Here are a small network's activations along a few directions, averaged over the inputs that share one value of a field.
Related values have similar rows: they may be neighbours, one step apart, or belong to one group.
In the rows, zero is written as 500.
Strong random noise was added to every row along 2 fixed directions; ignore it. To show where, here is one row again and again, with new noise each time:
[514 586 505 525 480 516 455 514 406 598 487 494 571]
[469 488 498 597 550 556 568 461 403 423 532 423 446]
[475 482 502 604 554 544 565 474 407 436 533 444 438]
[505 622 494 489 455 546 444 480 393 587 479 441 618]


VEVIM, 18 values:
buz: [578 433 452 573 524 544 511 576 535 507 542 677 479]
sevut: [553 496 544 543 519 360 446 726 572 630 473 678 402]
ged: [556 411 452 543 576 554 560 538 445 499 521 654 439]
dunaf: [374 392 506 463 595 635 621 393 607 225 506 328 471]
kegi: [563 556 549 500 486 384 462 528 564 542 473 412 490]
fudel: [516 507 519 560 523 421 440 586 451 589 520 589 450]
seziv: [529 392 465 582 536 507 561 557 426 549 539 663 421]
busel: [520 399 541 440 497 436 482 472 622 457 538 425 450]
pime: [513 524 514 547 510 355 507 603 526 648 513 684 405]
fitin: [567 426 564 647 555 268 526 668 627 648 473 665 335]
neruv: [506 438 537 473 490 438 555 417 632 424 545 465 433]
fufu: [482 523 480 537 513 552 487 471 411 392 543 427 457]
neta: [441 432 516 534 554 539 569 450 398 336 559 468 429]
kazag: [491 492 573 410 456 451 490 415 564 369 513 322 497]
kemuf: [542 379 516 539 537 411 471 645 619 675 477 858 434]
dop: [523 491 502 397 453 543 466 541 614 592 417 566 588]
matat: [468 533 482 452 474 543 456 497 502 554 409 635 600]
timi: [451 400 462 635 591 433 569 518 481 457 552 519 348]
VEVIM is arranged as a ring.
A walk along VEVIM starts at kemuf and steps to its neighbour matat. Put sevut, busel, pime, fitin, kazag, dop in the order it reaches them.
> pime, sevut, fitin, kazag, busel, dop
List every value one step from seziv, in the order listed.
> ged, neta
List every value one step from fudel, in the order listed.
> fufu, timi

RUSAP, 10 values:
beroz: [540 595 594 400 422 317 280 479 636 742 393 496 591]
pum: [459 597 431 328 416 724 468 400 462 565 417 443 770]
mup: [520 362 384 517 648 722 729 325 423 115 605 424 504]
tago: [441 473 461 511 543 484 652 376 645 320 486 252 478]
tesu: [456 822 503 404 311 440 224 587 222 843 424 470 758]
ritog: [489 469 501 462 482 481 515 633 623 523 453 699 417]
milal: [450 297 459 617 708 313 659 554 713 392 497 679 263]
gimen: [611 553 709 384 266 396 378 479 506 514 509 377 457]
tov: [565 427 515 666 637 497 418 724 445 680 544 789 450]
ripig: [524 632 433 527 406 619 472 462 305 568 582 385 605]
RUSAP is arranged as a line.
A walk along RUSAP starts at gimen and steps to its neighbour beroz. Put pum, mup, ritog, tov in the order it reaches them.
> ritog, pum, mup, tov
List every value one step from tesu, in the order listed.
> ripig
